A small network was shown many inputs. Here are its activations along a few directions, one row for each input.
Each table varies a few parts of the input and shows all the possible inputs, shuffled.
A made-up example of a description, with smaller parts first: one of 3 separate values, together with either a single point or one of 9 places around a ring or (one of 6 places along a line, together with one of 8 places around a ring).
Shared parts are said once, and a part with two or three values counts as separate values.
(in the rows, 100 means zero)

Other details of the inputs vary at random and push rows far along two fixed directions, the same in every table; ignore that.

Rows:
r1: 98 105 114 100 110 98 109 93 92 94 97 99 102 89
r2: 119 100 68 67 80 122 81 81 91 126 87 107 82 90
r3: 89 109 107 99 101 94 101 103 89 91 99 103 97 87
r4: 98 103 95 113 119 95 99 105 106 99 113 91 99 77
r5: 127 107 77 74 70 127 86 73 104 124 85 98 91 86
r6: 95 104 98 112 109 88 107 87 104 90 109 92 89 105
r7: 43 116 132 97 114 157 107 160 144 113 87 112 101 135
r8: 127 96 57 78 96 123 79 84 110 134 99 89 86 77
r9: 102 87 94 112 96 89 105 98 106 90 99 104 114 106
r10: 100 104 94 113 109 84 109 97 101 91 99 92 91 105
r11: 124 103 76 77 87 127 100 68 93 129 84 105 79 81
r12: 101 108 113 99 93 94 91 102 100 89 100 101 109 94
r13: 93 102 105 89 102 92 90 108 90 91 102 101 105 96
r14: 96 79 97 101 97 88 102 109 94 95 100 96 106 105
r15: 96 106 107 104 107 98 105 101 85 92 103 110 97 91
r16: 110 102 113 105 104 98 97 99 95 92 104 111 108 99
r17: 94 83 101 98 92 85 103 110 93 102 107 99 106 104
r18: 100 98 105 93 109 97 94 107 86 92 105 107 105 100
r19: 109 104 96 115 103 85 98 98 108 91 100 94 103 114
r20: 116 89 56 85 78 121 108 73 102 123 84 104 81 90
r21: 89 80 94 99 104 93 103 93 102 90 110 98 109 106
r22: 108 103 97 115 113 94 89 106 113 99 114 93 110 85
r23: 92 109 110 97 100 94 103 101 92 89 99 99 98 86
r24: 72 114 91 89 89 176 102 136 149 163 78 107 69 145
r25: 101 106 109 103 96 93 91 103 94 91 101 111 107 97
r26: 108 104 117 102 104 97 97 94 99 94 98 102 113 97
r27: 88 89 95 108 102 95 117 88 100 88 110 102 100 98
r28: 107 108 106 114 93 81 98 105 101 104 107 94 99 111
r29: 100 89 104 110 84 86 104 106 99 102 107 104 109 104
r30: 106 103 110 106 101 97 93 102 93 92 104 112 108 99
r31: 103 104 100 115 103 88 97 88 111 91 110 93 101 114
r32: 102 98 113 90 112 97 98 99 93 95 99 97 110 98
r33: 94 109 111 96 101 98 108 99 93 89 100 95 102 87
r34: 124 103 64 90 78 115 96 78 99 130 82 91 65 96
r35: 109 103 101 117 97 85 96 104 102 96 100 91 99 112
r36: 97 96 97 104 111 88 96 93 105 92 111 89 98 114
r37: 47 121 134 112 107 157 104 156 147 115 86 122 103 134
r38: 99 108 104 112 99 80 108 103 94 103 105 92 87 103
r39: 109 102 115 103 106 97 98 96 98 95 101 107 111 98
r40: 103 96 98 105 105 85 95 109 96 96 101 87 96 113
r41: 104 107 114 101 100 98 97 96 98 94 100 97 117 96
r42: 96 86 98 111 96 93 104 88 108 89 110 103 112 106
r43: 125 104 74 79 85 129 98 71 90 127 87 109 76 83
r44: 104 96 109 92 112 98 97 104 89 93 105 106 105 100
r45: 102 97 93 104 111 85 98 103 102 92 101 89 99 114
r46: 95 81 91 99 104 89 105 103 100 90 100 99 110 106
r47: 94 87 97 110 95 90 115 105 93 93 99 100 98 96
r48: 94 109 111 99 107 99 108 95 90 93 99 94 106 88
r49: 92 108 106 101 103 94 103 102 86 91 100 108 96 89
r50: 104 96 111 91 114 96 99 101 92 95 102 103 108 99
r51: 92 92 102 107 90 86 117 106 92 101 106 103 98 95
r52: 98 102 109 88 109 98 97 101 91 94 101 92 114 98
r53: 98 102 109 86 103 96 96 105 94 90 102 93 110 96
r54: 102 85 101 113 89 89 102 105 100 94 100 101 110 105
Each input here is: one of 3 separate values, together with either a single point or (one of 2 separate values, together with one of 4 places along a line) or one of 9 places around a ring.
- The inputs of r24 and r28 match in every part but the choice among 3 separate values. If r50 is changed in the same way as r24 into r28, which row does it become? => r39
- Change only the place on the line of 4 in r36. List by row number the other rows that result. => r24, r40, r45
- Change only the choice among 2 separate values in r40. List by row number the other rows that result. => r14
- Start at r28 and move only the place on the line of 4, one step at a time. The first step leads to r35. Which rows follow, in order? => r19, r31
- Change only the choice among 3 separate values in r13. List by row number the other rows that result. => r3, r37
- Change only the choice among 2 separate values in r54. List by row number the other rows that result. => r35

Rows:
r55: 98 103 103 94 98 107 105 93 98 97 99 103 104 88
r56: 100 90 91 99 93 97 99 103 100 103 101 95 104 103
r57: 67 113 129 116 113 125 109 142 132 103 93 108 104 130
r58: 98 104 105 96 92 105 102 92 95 98 96 107 104 92
r59: 106 102 97 99 99 101 91 100 102 100 104 96 101 102
r60: 101 101 101 94 103 106 103 102 91 101 99 107 99 87
r61: 99 98 95 104 94 97 105 95 98 100 100 105 95 104
r62: 96 101 103 89 98 101 101 97 88 98 95 103 97 100
r63: 102 104 100 100 103 101 102 97 99 103 103 96 93 94
r64: 102 107 101 102 99 98 100 96 96 105 100 99 95 100
r65: 104 103 95 100 106 100 95 97 104 101 99 96 100 97
r66: 102 97 100 93 105 105 96 102 94 102 99 106 103 88
r67: 92 92 155 130 131 18 106 123 61 31 131 99 143 86
r68: 102 100 108 95 91 104 98 96 99 98 97 106 108 95
r69: 103 107 98 100 104 100 104 96 101 102 100 97 96 96
r70: 103 109 99 102 98 98 100 97 98 101 96 99 96 100
r71: 103 99 102 92 94 106 95 94 100 98 100 103 112 95
r72: 101 96 99 85 100 103 95 99 94 99 98 100 104 103
r73: 100 92 91 101 102 99 101 95 103 100 103 102 99 101
r74: 106 102 96 100 100 100 91 100 103 100 100 97 102 103
r75: 104 107 96 101 104 100 103 97 101 100 99 96 95 95
r76: 106 92 98 104 94 99 103 95 101 101 97 101 100 108
r77: 106 102 98 98 101 99 93 99 102 104 103 96 103 103
r78: 102 106 102 102 97 99 99 96 96 104 101 99 93 98
r79: 103 106 99 100 104 100 103 97 100 103 102 96 94 95
r80: 102 90 93 104 104 102 103 93 102 100 100 99 100 103
r81: 96 99 100 86 103 104 105 97 92 98 97 100 96 96
r82: 103 103 96 99 107 99 97 96 104 103 100 96 100 97
r83: 97 95 99 86 106 104 98 97 94 98 98 99 101 97
r84: 101 102 104 96 97 103 100 101 87 102 97 110 100 91
r85: 101 97 104 87 96 100 98 100 92 98 95 102 101 102
r86: 106 97 100 92 99 105 93 104 93 102 100 107 107 94
r87: 101 93 95 101 89 95 101 101 101 102 100 102 99 104
r88: 102 109 100 101 99 98 101 96 97 104 97 99 96 100
r89: 102 107 99 103 98 99 98 97 98 100 96 100 94 99
r90: 100 99 101 93 100 106 98 92 100 98 100 102 108 89
r91: 95 96 94 103 90 96 105 100 95 103 97 97 96 100
r92: 100 92 95 101 88 95 102 103 99 103 98 97 100 102
r93: 97 95 91 100 97 97 108 98 100 100 102 100 95 97
r94: 66 112 128 117 113 126 107 142 132 102 93 108 103 129
r95: 102 107 100 103 96 101 98 97 97 100 99 99 93 98
r96: 63 110 125 114 123 128 108 138 132 106 99 105 103 124
r97: 106 101 99 99 100 100 92 99 102 104 105 96 101 102
r98: 96 97 94 102 92 95 105 98 97 102 99 103 95 101
r99: 107 105 101 99 97 96 97 99 101 104 97 99 100 103
r100: 99 96 92 102 99 99 108 95 101 99 102 102 94 100
r101: 101 92 91 99 95 96 98 101 103 102 103 100 103 105
r102: 107 104 103 100 96 97 96 99 100 105 99 98 98 102
r103: 103 101 95 101 106 100 94 97 104 100 99 97 98 96
r104: 96 90 90 100 99 98 101 100 101 103 100 94 100 97
r105: 102 100 99 100 105 101 94 97 102 103 104 95 97 95
r106: 107 104 97 98 102 98 94 99 103 103 102 97 104 104
r107: 107 103 102 101 94 99 94 100 101 100 99 98 97 101
r108: 102 94 94 104 101 102 110 92 100 99 99 99 96 101
r109: 107 103 96 99 101 99 93 99 103 101 100 97 104 103
r110: 96 94 91 101 96 97 108 101 98 101 100 94 96 96
r111: 97 92 90 100 100 97 101 98 103 102 102 100 99 98
r112: 103 101 97 100 104 102 93 97 103 100 103 96 97 96
r113: 106 91 94 103 99 101 100 95 102 100 101 99 104 109
r114: 106 102 104 100 95 98 95 100 100 104 101 98 97 101
r115: 101 96 97 106 96 100 107 92 97 101 97 102 96 105
r116: 103 106 96 101 103 101 101 97 101 99 99 97 94 95
r117: 103 92 92 100 97 98 99 97 103 100 104 102 103 107
r118: 104 94 96 102 92 96 102 98 102 101 100 104 98 106
r119: 102 105 98 101 102 103 101 98 100 98 102 96 93 94
- The inputs of r118 and r100 match in every part but one. If r99 is changed in the same way as r118 into r100, which row does it become? => r69
- The inputs of r58 and r71 match in every part but one. If r70 is changed in the same way as r58 into r71, which row does it become? => r109
- Describe the family of inputs behind these rows. => one of 5 places around a ring, together with either one of 3 separate values or one of 4 places along a line or one of 6 places around a ring
- List by row number the other rows that have the place on the ring of 5 in common with r80. => r65, r66, r73, r82, r83, r90, r96, r103, r104, r105, r111, r112

Rows:
r120: 92 102 119 101 103 99 99 117 92 93 97 106 107 102
r121: 89 93 111 103 100 92 107 112 102 93 101 102 108 115
r122: 86 104 114 100 111 102 108 114 94 91 99 108 104 94
r123: 97 110 120 100 106 97 95 112 104 94 102 99 111 103
r124: 87 90 101 113 109 94 104 111 109 95 107 97 108 105
r125: 93 108 105 113 117 95 105 109 107 93 103 96 96 105
r126: 92 98 107 124 96 94 111 106 111 94 104 104 105 107
r127: 83 92 107 105 108 99 115 108 101 90 103 99 104 105
r128: 125 104 63 81 82 135 84 79 116 138 86 99 81 107
r129: 92 93 102 112 102 92 100 115 109 94 107 99 111 113
r130: 88 93 102 113 109 95 110 112 107 94 108 95 102 103
r131: 115 97 68 86 65 137 105 70 109 133 79 110 80 101
r132: 87 92 107 103 101 95 105 110 102 90 103 103 112 115
r133: 88 114 118 102 111 99 101 110 99 94 103 99 100 95
r134: 90 109 116 101 115 104 103 109 102 92 105 97 106 93
r135: 100 104 112 110 110 91 97 110 109 96 104 96 105 115
r136: 93 101 106 112 119 97 100 106 110 95 106 95 106 107
r137: 89 106 115 101 116 103 98 108 104 93 103 99 112 94
r138: 82 89 106 105 108 98 110 107 103 91 102 101 109 107
r139: 161 81 68 97 80 7 84 42 36 69 123 76 103 56
r140: 88 99 115 99 113 106 108 112 95 92 104 106 108 94
r141: 119 105 72 70 81 143 82 79 112 133 84 102 84 90
r142: 98 108 112 123 107 97 106 100 111 92 103 103 102 109
r143: 89 114 114 102 114 101 103 111 102 91 100 99 102 93
r144: 94 94 107 112 100 88 102 116 109 98 105 98 107 113
r145: 114 98 56 84 77 131 98 84 113 138 84 99 71 95
r146: 91 115 119 102 106 98 98 112 98 93 102 99 101 99
r147: 113 99 60 85 74 130 97 83 110 142 86 100 70 98
r148: 121 100 75 68 74 139 88 85 103 138 80 110 85 96
r149: 94 109 115 100 108 100 93 111 104 91 104 100 115 102
r150: 117 89 58 82 75 134 89 82 117 136 88 100 80 101
r151: 92 109 109 113 114 94 103 108 105 97 106 96 94 108
r152: 95 110 110 113 110 93 101 110 104 96 105 96 95 112
r153: 123 100 63 81 85 137 84 77 118 135 87 99 78 103
r154: 81 97 109 106 104 94 113 109 98 94 101 102 98 108
r155: 165 95 85 95 83 21 82 29 39 63 118 85 113 42
r156: 87 96 114 99 114 104 103 111 97 93 102 108 113 95
r157: 85 88 107 103 104 98 106 108 105 87 103 103 108 111
r158: 119 103 77 80 70 144 97 74 105 134 79 117 83 89
r159: 95 112 120 103 105 98 94 114 99 93 99 97 106 101
r160: 87 95 111 106 99 93 106 113 98 92 98 100 104 114
r161: 91 99 115 97 106 101 98 114 96 91 103 110 116 103
r162: 82 96 105 105 106 95 115 110 100 90 98 102 100 105
r163: 94 104 106 112 119 99 105 107 108 93 108 93 100 105
r164: 171 88 74 96 89 9 76 38 37 67 119 73 104 59
r165: 83 98 110 106 100 93 110 111 97 93 101 102 100 112
r166: 89 95 116 97 109 104 99 112 99 89 104 110 113 99
r167: 86 104 118 100 109 101 106 113 92 95 101 108 102 96
r168: 115 106 74 71 74 140 92 84 97 137 80 110 76 92
r169: 92 96 106 115 99 89 101 117 105 97 102 96 103 112
- The inputs of r148 and r144 match in every part but one. If r156 is changed in the same way as r148 into r144, which row does it become? => r124
- The inputs of r133 and r167 match in every part but one. If r149 is changed in the same way as r133 into r167, which row does it become? => r161
- Describe the family of inputs behind these rows. => one of 5 places around a ring, together with either a single point or one of 9 places around a ring
- Change only the place on the ring of 9 in r127. List by row number the other rows that result. => r121, r132, r138, r154, r157, r160, r162, r165
- List by row number the other rows that have the place on the ring of 5 in common with r128. => r125, r135, r136, r142, r151, r152, r153, r163, r164

Rows:
r170: 109 104 114 110 104 85 93 109 102 96 104 97 110 107
r171: 94 105 106 117 100 81 104 107 95 93 105 96 91 105
r172: 92 89 111 98 98 94 103 107 91 90 107 110 118 97
r173: 89 101 108 98 110 94 110 107 90 86 100 101 102 85
r174: 99 116 112 113 109 91 100 99 103 89 107 92 101 95
r175: 92 105 115 96 117 95 105 103 90 89 106 95 100 89
r176: 68 108 96 79 93 186 102 134 141 145 70 119 91 122
r177: 91 93 109 112 100 90 115 99 92 87 100 105 100 99
r178: 91 101 105 112 98 82 114 101 94 90 101 100 98 108
r179: 147 98 39 39 60 158 72 49 97 164 72 100 69 78
r180: 99 114 111 106 120 96 100 101 96 87 107 100 100 91
r181: 181 97 45 80 67 56 80 23 53 112 101 79 79 53
r182: 86 95 108 104 103 92 115 102 91 90 107 108 103 90
r183: 98 79 90 110 112 84 98 106 113 90 114 89 111 113
r184: 97 87 112 105 95 92 104 104 93 86 100 106 113 106
r185: 104 109 115 106 105 91 88 103 106 90 106 95 113 101
r186: 97 95 108 104 93 83 103 106 96 89 102 102 110 115
r187: 77 120 101 85 103 186 92 128 149 145 76 120 87 127
r188: 91 85 86 119 117 83 109 100 110 92 112 86 101 107
r189: 100 99 109 109 95 82 93 112 97 92 105 99 103 112
- Describe the family of inputs behind these rows. => one of 2 separate values, together with either a single point or one of 9 places around a ring
- The inputs of r176 and r173 match in every part but the choice among 2 separate values. If r185 is changed in the same way as r176 into r173, which row does it become? => r174
- Change only the choice among 2 separate values in r180. List by row number the other rows that result. => r187
